These are the activations of a small neural network, seen along a few directions. Each row is one input.
In each table, some parts of the input vary, and every possible input appears once, in random order.
A made-up example of a description, with smaller parts first: ring(8) and (point or ring(11) or (values(3) and line(4))).
Shared parts are said once, and a part with two or three values counts as separate values.
(in the rows, 128 means zero)

Other details of the inputs shift rows strongly along three fixed directions, in all tables alike. That doesn't count.

Rows:
r1: [132 151 130 119 169 122 142 135  98 105  94]
r2: [111 130 140  93  94 144 132 161 138 118 121]
r3: [131 164 129 124 204 125 134 142  97 122 137]
r4: [112 128 133 106 127 135 147 165 100 149 128]
r5: [129 128 136 146 148 109 142  76 134 102 142]
r6: [106 106 141 103 111 144 142 146 141 152 133]
r7: [142 125 130 151  80 116 122  74 151 116 133]
r8: [112 115 127 100  97 138 138 155 128 136 149]
r9: [130 147 116 126 171 115 146 125  97 133 112]
r10: [117 126 139 124 107 157 156 170 159 135 125]
r11: [129 124 126 126 183 119 146 128 109 131 122]
r12: [118 144 114 132 136 127 116 127 140 125 129]
r13: [ 94 105 121 104 105 127 134 155 141 134 140]
r14: [107 134 128 106  98 139 137 153 140 150 139]
r15: [116 149 130 165 134 115 132  84 132 107 124]
r16: [120 110 135 126  73 145 125 166 148 167 131]
r17: [113 107 124 104 101 135 141 157 130 133 154]
r18: [140 140 117 132 144 124 128 130 118 145 112]
r19: [124 150 109 118 171 121 149 118 107 129 116]
r20: [107 134 126 113 100 141 137 158 144 149 145]
r21: [242 101  66 149 118 151  49 125 208 134  91]
r22: [143 125 157 161 116 121 127  76 122 114 128]
r23: [138 130 147 154 152 114 139  85 108 109 129]
r24: [103 127 139 121 101 136 118 169 127 139 143]
r25: [144 154 130 144 183 138 155 151 111 108 116]
r26: [135 144 116 120 170 109 142 131  94 118 132]
r27: [116 125 156 110 106 143 124 160 130 148 146]
r28: [139 116 144 153 119 118 128  74 139  95 153]
r29: [111 138 134 111 130 139 144 168 104 151 129]
r30: [146 161 129 138 183 132 151 152 116 101 127]
r31: [101 115 116 101 135 130 162 160 121 145 134]
r32: [139 121 152 163  85 131 118  68 161 126 129]
r33: [234  81  62 142 115 137  16 116 162 151  78]
r34: [111 133 130 114  98 146 130 162 134 141 153]
r35: [151 147 145 172 115 133 141  92 152  80 139]
r36: [113 145 106 114 174 111 135 122 114 113 123]
r37: [220  82  19  99 187 137  34 163 160 165  74]
r38: [106 128 130 111  99 143 142 152 137 157 129]
r39: [ 99 124 131 100 132 124 134 170 106 132 135]
r40: [114 119 153 124 109 151 129 162 128 153 141]
r41: [120 145 136 159 104 112 120  72 144 103 130]
r42: [130 163 114 132 196 123 145 143  85 128 124]
r43: [135 134 114 124 171 107 145 136  96 116 137]
r44: [109 105 143 132  67 148 111 164 140 150 134]
r45: [128 151 128 118 167 118 144 132 109 111  88]
r46: [124 122 137 164 117 102 132  78 123 107 118]
r47: [144 132 157 155 116 115 122  79 126 107 139]
r48: [134 133 147 151 112 119 128  65 146 109 136]
r49: [113  80 132 122  75 137 118 164 135 145 133]
r50: [135 139 132 118 179 118 134 129 102 119 135]
r51: [129 157 128 125 178 136 129 128 116 118 144]
r52: [112 133 132 105  97 145 130 157 130 142 148]
r53: [238 115  41 104 175 140  29 168 143 169  89]
r54: [ 98 122 137 126 103 137 128 164 133 151 126]
r55: [144 118 156 175  86 127 116  80 155 128 131]
r56: [118  89 148 112  85 144 128 155 146 163 130]
r57: [112 107 133 114  99 130 148 156 124 155 128]
r58: [127 138 146 170 111 115 121  82 117 106 123]
r59: [235  93  50 101 184 149  33 158 153 182  72]
r60: [120 137 134 152 105 108 123  70 138 100 128]
r61: [118 170 121 109 208 127 143 127 108 125 127]
r62: [131 144 143 144 100 113 134  77 150  86 110]
r63: [112 120 146  97 107 150 127 151 134 140 149]
r64: [104 125 117  93 124 130 150 159 126 144 138]
r65: [119 168 114 104 199 120 154 133 105 106  90]
r66: [124 105 142 110  59 137 121 160 137 152 142]
r67: [103 138 122 111 129 142 148 165 129 155 132]
r68: [151 100 133 166  89 113 129  89 130 115 133]
r69: [132  97 133 166  91 107 120  87 141 114 122]
r70: [110 157 105 111 198 118 140 129  98 122 107]
r71: [139 140 134 151 105 116 129  73 126  99 142]
r72: [ 99 104 125 104 103 134 128 159 132 126 149]
r73: [100 113 129 101 101 136 125 156 130 129 144]
r74: [125 146 139 159 107 118 113  77 132  94 138]
r75: [126 148 144 161 144 124 140  78 135 115 132]
r76: [231  97  67 143 114 132  11 118 169 145  91]
r77: [130 137 143 157 112 105 117  83 118  98 130]
r78: [141 133 160 168 114 124 124  76 127 115 131]
r79: [111 172 109 121 202 123 131 139  96 107 134]
r80: [116 107 135 114  98 134 143 159 115 149 134]
r81: [141 118 144 158 147 114 137  88 113 108 133]
r82: [133 121 140 155  73 120 104  73 146  99 138]
r83: [106 129 142 111 112 149 132 154 150 150 147]
r84: [101 125 134  91 142 138 146 154 130 143 141]
r85: [116 130 138 121  98 137 130 168 126 146 149]
r86: [104 101 133 112 102 125 128 166 123 132 143]
r87: [117 114 149 105  80 158 113 155 153 150 151]
r88: [142 144 150 149 111 108 129  88 127  83 111]
r89: [106 168 109 118 201 120 142 130 100 122 110]
r90: [106 114 144 103 109 148 139 145 140 154 130]
r91: [107 110 124 105 101 136 149 150 134 151 131]
r92: [100 111 132  99 146 138 154 156 128 147 136]
r93: [129 128 111 129 174 109 154 131 101 128 121]
r94: [131 123 144 170  83 116 111  81 144 120 116]
r95: [118 125 132 158 114 107 134  70 134 103 122]
r96: [112 111 143  98 109 146 131 151 135 137 152]
r97: [126 131 134 157 140 105 133  89 103 100 121]
r98: [151 137 152 184 114 125 149  93 150  98 117]
r99: [124 162 130 122 208 123 145 130  96 134 115]
r100: [122 148  94 108 204 108 158 133 101 116 131]
r101: [116 153 111 119 198 113 138 135  88 125 104]
r102: [124  85 151 113  78 139 121 159 146 146 153]
Description of these inputs: ring(6) and (values(2) or (values(3) and line(5))).
Question: Changing only the ring(6) part turns r3 into r75. The same change can be made to r53. Which row results?
Answer: r38
Question: Changing only the ring(6) part turns r2 into r88. The same change can be made to r71. Which row results?
Answer: r66
Question: Changing only the ring(6) part turns r39 into r46. The same change can be made to r85. Which row results?
Answer: r16
Question: Change only the values(2) part in r21. List by row number the other rows that result.
Answer: r62
Question: Change only the line(5) part in r59. List by row number the other rows that result.
Answer: r11, r55, r56, r99
Question: Change only the values(2) part in r30. List by row number the other rows that result.
Answer: r88

Rows:
r103: [ 75 167 118  89 215 120 209 119  85 128 128]
r104: [129 191  88  99 175 137  92 186  97 133  85]
r105: [165 155 114  99 215 174 133 182 169 139 129]
r106: [118 136 108  88  55 149  69 171 176 144  96]
r107: [201 157 113 189 167 137 121 111 151 113  68]
r108: [127 108 155 195  57  88 135  61 121  92 123]
r109: [122 165 144 111 242 126 172 149  49 140 109]
r110: [161 110  63  65 226 135  85 180 119 139 134]
r111: [ 29 100 166 110  50 114 171 149 132 145 137]
r112: [108 126  91  67 184 107 157 191  94 114  99]
r113: [116 127 191 136  79 190 158 204 154 154 130]
r114: [ 59 161 130 101 210 100 190 128  77 131 104]
r115: [132 139 151 148 170 105 156 122  61  79 133]
r116: [127  83 126 101 110 150  96 131 166 171 149]
r117: [120 141 104 162 155  84 152  32 114  64 138]
r118: [196  82 126 157  56 122  88 110 150 109 164]
r119: [ 95 117 164 130  93 120 153 146 106 123 188]
r120: [163  90  81  72 137 141 100 175 153 190  68]
r121: [120 184 119 161  93 113 109  37 157  68 134]
r122: [191  98 111 162 142 116  70 106 110 115 110]
r123: [ 96 148 206 140  73 176 190 188 163 145 179]
r124: [163  92 144 188  78 117  76  75 129 129 126]
r125: [173 110  88 168 136 101  80  98 121 139  89]
r126: [ 67 138 169 116  65 173 204 168 185 135 150]
r127: [ 44 143 178 135 119 113 199 137  77 145 128]
r128: [144  82 103 144  64 132  95  66 182 151 124]
r129: [220  97 103 127 123 145  72 128 153 180 128]
r130: [149 198 106 125 192 126  81  84 136  80 138]
r131: [178  76  75  62 149 148  78 194 148 139 140]
r132: [143 130 166 168 130 109 147  11 144  97 152]
r133: [118 116 119 103 142 134 115 186 109 172 167]
r134: [188 140 104 161 228 114  89  84  81 131  94]
r135: [110  99  89 121 101 126 117 113 149 143 137]
r136: [138 136 136 110  60 171  52 183 146 150 120]
r137: [150 118 146 161 112 122 113  87 130 146 158]
r138: [118 112 126 155 104  84 134  69 133  88 110]
r139: [113 222 139 128 179 127 124 125  92  96 162]
r140: [152 122 142 195  91  81 144  57 105  64 115]
r141: [ 51 145 143 111 131 101 219 113  92  69 163]
r142: [147 109 126 119  78 169 124 184 206 156  83]
r143: [119 111 129  93 120 142 148 193 111 190  95]
r144: [ 40  98 179 106  68 136 160 143 141 142 194]
Question: Describe the family of inputs behind these rows.
Answer: ring(6) and (values(2) or line(5))
Question: Changing only the ring(6) part turns r142 into r126. The same change can be made to r112. Which row results?
Answer: r141
Question: Changing only the ring(6) part turns r115 into r118. The same change can be made to r124. Which row results?
Answer: r133
Question: Change only the ring(6) part in r143. List by row number the other rows that result.
Answer: r103, r109, r120, r129, r132
Question: Which other rows agree with r105 in the ring(6) part? List them by row number.
Answer: r110, r116, r130, r131, r132, r144

Rows:
r145: [100 147 167 193  94 124 171  66 148  90 124]
r146: [128 121 156 182  72 129 134  72 172  79 145]
r147: [103 123 137  80 195 131 162 176 102 133 143]
r148: [137 162 138 176 109 113 157  70 141  92 117]
r149: [110 154 128 135 174 127 131 153 119 104 142]
r150: [149 110  55  42 170 135  71 182 148 158  74]
r151: [185 157 125 172 180 125 100  87 146 124 101]
r152: [ 83 180 162 147 116 116 179 128 104 106 154]
r153: [ 39 140 157  84  79 154 142 143 117 142 174]
r154: [ 69 104 159 115  62 124 180 152 120 144 137]
r155: [117  70  99  73  69 133  86 157 178 163 106]
r156: [202 131  89 139 238  96  92  92 114 116 123]
r157: [134 109 156 136  28 133  98 123 142 125 144]
r158: [169 146  89 150 189  80 116  83  94 102 127]
r159: [131 140 123 161 162 112 144  75 100  93 105]
r160: [ 60 125 171 104  77 127 185 163 114 136 119]
r161: [118 115 154 136 104 121 150 117 121 149 161]
r162: [130 134 174 164  96 119 159  53 125  96 144]
r163: [ 96 146 140 101  99 145 166 173 136 124 147]
r164: [111  79 119 112  77 147 132 163 132 159 136]
r165: [ 70 152 119  93 183  85 154 121 100 122 125]
r166: [172 113  82  96  88 162  96 189 170 167 110]
r167: [ 93 132 100 101 220 120 154 187  78 162 110]
r168: [157 118  98  99 152 119 105 147 124 112 107]
r169: [162 107 113 124  70 144  97 149 187 125 122]
r170: [129 172 117 112 181 120 134 145  71 122 118]
r171: [181 129 148 186  76 134  95  70 173 123 141]
r172: [112 157 107 109 179 147 136 195 105 146 133]
r173: [ 92 151 149 113 101 134 150 178 125 127 157]
r174: [ 74 127 185 154  63 137 149 118 109 123 140]
r175: [108 113 100  89 179 133 144 180  94 137 136]
r176: [189  87  77  83 159 156  86 184 140 184 112]
r177: [ 88 139 131 153 111  97 139  37 126 110 173]
r178: [ 73 124 164  93  68 129 173 163 112 119 153]
r179: [ 87 160 172 157  93 118 163 128 131 118 129]
r180: [106  97  86  74 113 148 106 148 147 164 146]
r181: [188 125 134 165  96 143 105  74 180 107 137]
r182: [141  75 103 101  93 160  93 182 151 170  87]
r183: [179 117  81 120 149 150  63 153 116 151 104]
r184: [145 162 164 178 130 119 133  72 137  93 157]
r185: [142 109 121  72 166 148 117 185 129 140 124]
r186: [176 149  91 168 156 133 117  85 140 103 112]
r187: [140 133 165 166 131 116 147  58 130 104 109]
r188: [114 112 157 170  39 144 118 126 166 137 140]
r189: [ 97 179 160 128 175 140 197 128 115 119 135]
r190: [120  99 114 135 145 126 135 133 120 141 100]
r191: [ 95 139 175 107 123 150 149 164 105 155 136]
r192: [ 86 140 158 110 110 134 143 174 102 148 113]
r193: [195  70  93 170 101 106  54  83 165 122 128]
r194: [137 111 170 145  63 147 107 135 181 130 157]
r195: [100 173 140 133 152 124 182 133 119 112 109]
r196: [109 106 161 152  67 145 110 128 133 141 114]
r197: [160 157 137 154 176 127 136  82 148  84 133]
r198: [158 162  91 137 172 102  79  84 159 106  99]
r199: [180 103  69 110 149 145  83 147 126 144  98]
r200: [ 84 128 180 165  43 137 146 123 148 108 176]
r201: [135 164 137 106 207 135 130 143  81 123 137]
r202: [ 94 109 158 105 121 139 171 157 118 156 138]
r203: [ 81 154 129  84 167 123 183 177  79 133 113]
r204: [141 171 134 152 185  92 124  81  87  70 122]
r205: [ 90 118 194 115  78 156 140 163 129 163 130]
r206: [157 119 102  78 183 153 117 183 120 168  99]
r207: [ 85 132 124  96 171 115 177 174  90 144 105]
r208: [120 123 136 189 123  91 145  58 111 110 135]
r209: [112 170 148 162 197 102 138  78  75  63 136]
r210: [178  89  86  93 170 142  81 188 142 201  98]
r211: [186 136  74 137 208 115  96  92 101  91 104]
r212: [170 173  51 119 220 136  93  79 144 111 118]
r213: [ 79 160 109  87 175 128 153 108 101 113 146]
r214: [181  93 100 119 141 132  87 144 144 181 118]
r215: [137 139 148 157 170 102 161  61 105  90 149]
r216: [119 165 122 129 167  96 101  66 117  91 103]
r217: [126 116 157 149  38 128 108 136 175 115 149]
r218: [169 113 114 108 113 168  83 192 170 188 118]
r219: [100 115 146 126  92 109 161 119 114 111 150]
r220: [ 63 150 162 106 139 140 160 170  74 118 158]
r221: [114 163 171 194  78 103 152  67 136  92 139]
r222: [109  84 120 118  74 136 125 167 127 170 150]
r223: [219  71 111 166  75 118  54  71 178 143 140]
r224: [ 94 108 177  99  70 148 159 153 134 134 160]
r225: [118 122 154 170  98  76 144  67 122  89 155]
r226: [169  97 116 100  68 184 100 181 189 180 130]
r227: [144 137 172 181  86 135 147  59 173 111 121]
r228: [161 107 102  97  98 149  71 189 134 175  98]
r229: [ 71 169 113  64 175 132 159 171 136 129 114]
r230: [183 122 150 171  87 135  86  64 141 123 130]
r231: [131 157 102 100 183 116 152 142  82 117 111]
r232: [ 92 156 127 122 165  94 178 133  72 126 146]
r233: [200  99  99 173  69 146  72  85 193 111 123]
r234: [210  89  59 143 191 113  60  98 139 110  98]
r235: [227 110  46 138 172 109  71  96 129 131  86]
r236: [138 112  86 120 185 126 127 144 104 142 103]
r237: [ 88 106 139  94 113 118 159 168 116 124 144]
r238: [108 138 156  87 166 147 130 183 104 136 143]
r239: [151 176  93 163 220 121 147  92 110  95 100]
r240: [151  60 116 144  42 129  82 128 161 152 152]
r241: [147 139 136 161 202 104 153  68 107 109 106]
r242: [ 69 139 140 106 139 105 184 167  84 149 140]
r243: [ 71 146 130 101 179 103 182 175  77 150 120]
r244: [118 135 169 208  73 119 130  68 156 103 128]
r245: [112  71 139 104  55 151 109 167 156 130 136]
r246: [128 110  91  90  71 170  65 167 188 177 150]
Question: Describe the family of inputs behind these rows.
Answer: line(6) and (values(2) or (values(3) and line(5)))
Question: Changing only the line(6) part turns r171 into r161. The same change can be made to r179. Which row results?
Answer: r243
Question: Change only the line(5) part in r164. List by row number the other rows that result.
Answer: r175, r190, r234, r236
Question: Change only the line(6) part in r241. List by row number the other rows that result.
Answer: r151, r187, r205, r210, r227
Question: Change only the values(3) part in r189. List by row number the other rows that result.
Answer: r148, r239
Question: Change only the line(6) part in r209. List by row number the other rows that result.
Answer: r146, r149, r193, r234, r245
Question: Change only the values(2) part in r216. List by row number the other rows that result.
Answer: r153
